These are the activations of a small neural network, seen along a few directions. Each row is one input.
In each table, some parts of the input vary, and every possible input appears once, in random order.
Descriptions start from the smaller parts, as in this example, which fits no table here: ring(5) and (point or (values(2) and line(4)) or ring(9)).
Shared parts are said once, and a part with two or three values counts as separate values.

A family of inputs:
r1: [-12   9   1 -18   2 -15  13 -10   1  27 -21]
r2: [ -4   0 -14  -5  -6 -15 -20  -6  -8  28  -5]
r3: [-22   3  -5  11  23  -8   8   7 -19   4  -4]
r4: [ 21  -6  22   4 -10  47   7   4   9 -48  -5]
r5: [-27   5  -4   3  23  -7   7   5 -15   5  -2]
r6: [ 45  -9   2 -19 -40  39 -16 -14  18 -33  -2]
r7: [-24  10  -4  -5  -1 -10  22  12 -10  15 -14]
r8: [-19  13  -8   7   1  -9  22  13 -10  16 -13]
r9: [ 31 -15  18   3  -9  34   3  -9  17 -57  20]
r10: [ 28  -1  10 -10 -34  42  27   7  12 -45 -13]
r11: [-23  -4   3   9  25 -21  -2  -2  -5   5  18]
r12: [ 47 -19   7  -7 -23  30 -17  -2  19 -42  26]
r13: [-16  -1  -4  23  28 -22  -5   2  -4   3  16]
r14: [-17  -1  -1  21  26 -19  -2  -2  -6   6  19]
r15: [ -6 -14  -8  -3  12 -22 -20   4  -3  21  24]
r16: [-24   3  -5  -6   2  -9  23  12  -9  17 -14]
r17: [ -8   2 -12 -13  -6 -15 -21  -7  -4  28  -3]
r18: [ -2   6 -19   2  -3 -16 -24  -4  -4  26  -6]
r19: [-20   8 -10  18  26  -8   4   9 -14   3  -5]
r20: [ 35   4  27 -16 -33  37  11 -11  25 -28 -22]
r21: [ 39  -8  12 -12 -39  39 -22  -9  20 -25  -5]
r22: [-17  13 -10   9   3 -11  19  16  -9  13 -16]
r23: [ -1  -5 -11  11  11 -22 -21   4  -4  20  26]
r24: [ 26  -6  11  -3 -11  47  12  -1   7 -57  -1]
r25: [-23 -11   2   7  27 -19   0  -3  -4   7  18]
r26: [-21   8  -8  15  24  -6   7   5 -16   6  -1]
r27: [ -8  13   0  -9  -1 -17  12  -8  -3  25 -22]
r28: [ -9  -4 -13 -14  -4 -13 -19  -8  -4  30  -4]
r29: [ 25 -15  28  10  -8  33  -2  -4  20 -49  17]
r30: [ 22  -1  20  -4 -33  42  22  11  14 -37 -16]
r31: [-27  -2  -5   2  25  -5   9   5 -14   7  -3]
r32: [ 40   4  16 -22 -34  37  16 -16  22 -36 -19]
r33: [-12  15   2 -17  -1 -16  11 -10   0  25 -20]
r34: [ -7  19  -2  -5   1 -15  11 -10   0  26 -19]
r35: [ -3   6 -17  -1  -5 -13 -21  -7  -5  30  -2]
r36: [-18  -6   1  16  25 -21  -1  -1  -9   4  17]
r37: [-20   8  -6   3  -1 -11  23  14 -13  15 -15]
r38: [ -2 -10  -9   6  10 -24 -20   6  -7  19  23]
r39: [ 41 -18  18  -1 -22  29 -22   3  21 -33  23]
r40: [  1  -5 -13  13  14 -24 -24   8  -2  17  22]
r41: [ -6  -8  -7  -1  10 -23 -21   4  -3  19  25]
r42: [ -5  19  -4  -3   3 -17   8  -6   1  23 -23]
Describe the family of inputs behind these rows.
Answer: ring(6) and (values(2) or line(5))
The inputs of r23 and r8 match in every part but the ring(6) part. If r40 is changed in the same way as r23 into r8, which row does it become?
Answer: r22
Change only the ring(6) part in r20. List by row number the other rows that result.
Answer: r4, r21, r29, r30, r39
Change only the ring(6) part in r38. List by row number the other rows that result.
Answer: r2, r3, r27, r36, r37

A family of inputs:
r43: [ 25  -4   9 -10 -23  22  -5  -3  10 -16   1]
r44: [ 12 -12  14   2 -12  21  12   3   9 -31   3]
r45: [-36  -2  -8  13  36 -45  -3  18 -15  34  24]
r46: [ 30  -5   9  -8 -21  21  -8  -5  12 -20  -5]
r47: [-46  21  -7  10  21 -28  23   3 -18  39 -29]
r48: [-33  13 -18   1  26 -54  -4 -17 -16  52   0]
r49: [ 22 -12   9  -8 -26  17  -2  -3  13 -18   1]
r50: [ 18   0  10  -2  -6  27   7  -5  13 -35  -2]
r51: [ 30  -1   7 -10 -20  25  -7  -7  15 -17  -4]
r52: [ 12  -3  12  -2 -10  24   9   0   8 -33   3]
r53: [ 27  -1   7 -12 -21  23  -6  -8  13 -22  -3]
r54: [ -9  -6 -17  23  17 -32 -34   4  -6  29  30]
r55: [-41  12 -11   0  34 -45  25   7 -16  45 -11]
r56: [ 16  -4  14   0 -10  26   8   3   5 -28   3]
r57: [-31  12 -16 -11  20 -48  11   1 -12  59 -13]
r58: [-35  24 -18   3   4  -9  31  20 -24  25 -35]
r59: [-31  -2 -10   0  30 -35 -28 -10 -12  44   7]
r60: [-26  -2 -13   3  22 -49 -17  12 -10  48  22]
r61: [ 20  -2  13   0  -7  28   6   0   6 -30   0]
r62: [  9  -8  11  -1 -11  23  13   0  10 -32   6]
r63: [ 22  -3   7 -12 -23  21  -5  -6  13 -21   1]
r64: [-43  13 -13  11  40 -50  10 -11 -21  38   2]
r65: [-37  21 -12   0   7 -32   9  -3 -13  53 -31]
r66: [ 21  -1  12   0  -6  29   6  -2  10 -30  -2]
r67: [ 30  -2   8 -10 -21  25  -7  -5  11 -17  -2]
r68: [-41  -2  -4  11  44 -31 -13  -4 -17  30   9]
r69: [ 17  -1  11  -2  -7  27   7  -3   9 -35  -1]
r70: [ 21  -9   8 -10 -25  21  -1  -3  12 -15   4]
r71: [ 16  -6  15   1 -10  22   7   3   7 -32   0]
r72: [-30  -7 -30  19  33 -28 -15  15 -28  21  19]
r73: [ 27   1   6 -11 -19  24  -6 -11  18 -22  -4]
r74: [ 31  -3   8  -8 -20  22  -8  -8  16 -21  -7]
r75: [-19  -5 -12  33  31 -29 -20  10 -11  15  32]
r76: [-25  24 -23  -7 -10 -13  17  15 -19  39 -37]
r77: [ 18  -8   6 -11 -25  19   0  -6  15 -20   3]
r78: [ 21  -5  14   1  -8  25   6   0   7 -33  -3]
r79: [-21  -7 -35   9  19 -31 -29   9 -24  35  17]
r80: [ 26  -6  10  -8 -24  19  -6  -3  11 -19  -2]
r81: [ 22  -3  13   2  -7  25   6  -2  12 -33  -4]
r82: [ 12  -9  13   0 -12  25  12   3   7 -27   6]
The inputs of r48 and r64 match in every part but one. If r57 is changed in the same way as r48 into r64, which row does it become?
Answer: r55
Describe the family of inputs behind these rows.
Answer: values(2) and (line(8) or (values(3) and line(4)))
Change only the line(4) part in r78. List by row number the other rows that result.
Answer: r44, r71, r81
Change only the values(3) part in r56. List by row number the other rows that result.
Answer: r52, r71
Change only the values(2) part in r78. List by row number the other rows that result.
Answer: r46

A family of inputs:
r83: [ 15  -4  11   4 -10  10   3  -2  12 -18  -7]
r84: [-17 -14  -7  28  42 -18 -14   7  -7 -17  44]
r85: [ 13  -8  -2  -6 -10  18   6  -4   6 -12   1]
r86: [-21  15  -7  -8  28 -27  -5 -20  -5  36 -20]
r87: [ 12 -10   3   4 -11  16   1   1   7 -15  -7]
r88: [  9  -1   5   1 -13  23  -1   2  11 -11  -2]
r89: [-13 -17   1  13  21 -18 -33 -11 -11  17  30]
r90: [-36  23  -7  -4   5 -14  33  -1 -13  16 -34]
r91: [-20  -6 -10 -14  -1 -37 -11  -3   2  37  10]
r92: [ 12   5  12   0 -11  18   1  -1  16 -15  -1]
r93: [ 16  -2   6  -6  -8  13   8  -7  11 -16   2]
r94: [ 17   7  16  -3 -13  15   2  -6  11 -16   1]
r95: [  7   1   2  -8 -13  24  -7  10   1 -15  -2]
r96: [-37   8   4   4  25 -23  33  18 -18  31 -13]
r97: [  1  -1 -20  12  13 -32 -28  14  -6  30  21]
r98: [-23  18 -29  13   1 -20   5  10 -24  36 -15]
r99: [ 12  -6  -5 -15 -10  19  -1   3  -4 -16   1]
r100: [ 20  -1  15   0 -12   7   4  -7   7 -19  -4]
r101: [ 22   0  10 -10 -10  10   9 -12   7 -17   4]
r102: [ 10  -8   0  -5 -11  16  -5   9  -3 -18  -8]
Describe the family of inputs behind these rows.
Answer: line(8) or (values(3) and line(4))
Change only the values(3) part in r93. List by row number the other rows that result.
Answer: r83, r92
Change only the line(4) part in r85. List by row number the other rows that result.
Answer: r93, r99, r101

A family of inputs:
r103: [  6  -2   4   0  -2   7   5   1   3 -12   2]
r104: [ 8 -1  3 -4 -5  7 -2 -5  4 -7 -1]
r105: [-44  19 -17   1  21 -39  16   4 -21  51 -22]
r106: [ 7 -3  5 -4 -5  7 -1 -3  5 -6  0]
r107: [10 -1  1 -3 -9  6 -1  0  4 -5  0]
r108: [ 7 -3  1 -3 -9  8 -2  1  3 -5  0]
r109: [ 8  0  5  1 -5  7  1  0  5 -8  0]
r110: [  3  -3   5   0  -2  10   4   2   2 -13   2]
r111: [  5  -1   3   1  -1  10   3   0   1 -13   0]
r112: [ 7  0  3  1 -4  9 -1 -1  3 -9 -2]
r113: [-40  -1 -22  16  40 -54 -19   5 -21  49  21]
r114: [ 9 -2  4 -4 -6  5 -1 -4  6 -6  1]
r115: [ 6 -2  6  1 -5  9  1  1  4 -9  0]
r116: [ 8 -1 -1 -3 -8  8 -3  0  2 -6 -1]
Describe the family of inputs behind these rows.
Answer: values(2) or (values(3) and line(4))
Change only the values(3) part in r109. List by row number the other rows that result.
Answer: r112, r115

A family of inputs:
r117: [ 27 -22  10   2 -14  19 -12  16  12 -30  31]
r118: [ 25 -14  -9   8 -10  15 -43  -3   3 -12  20]
r119: [ 30 -22  10   3   1  -6 -37 -18  20 -13  43]
r120: [ 18   2  10  -3 -28  35  29   4   8 -39 -14]
r121: [  6  10  23 -14 -22  30  29  -5  10 -17 -37]
r122: [ 23  21   2 -36 -45  24  22 -10  12   4 -49]
r123: [-51  14 -20  10  32 -51   1   5 -23  58   1]
r124: [-46  11 -22  11  38 -55   4   7 -28  58  -4]
r125: [  2 -16   6  -4  11  17  -5  -5  -1 -28  16]
r126: [ 16   6  13  14   4  25  13   1   8 -38  -2]
r127: [-50  10 -24   9  33 -53  -1   8 -22  56  -4]
Describe the family of inputs behind these rows.
Answer: values(3) or line(8)
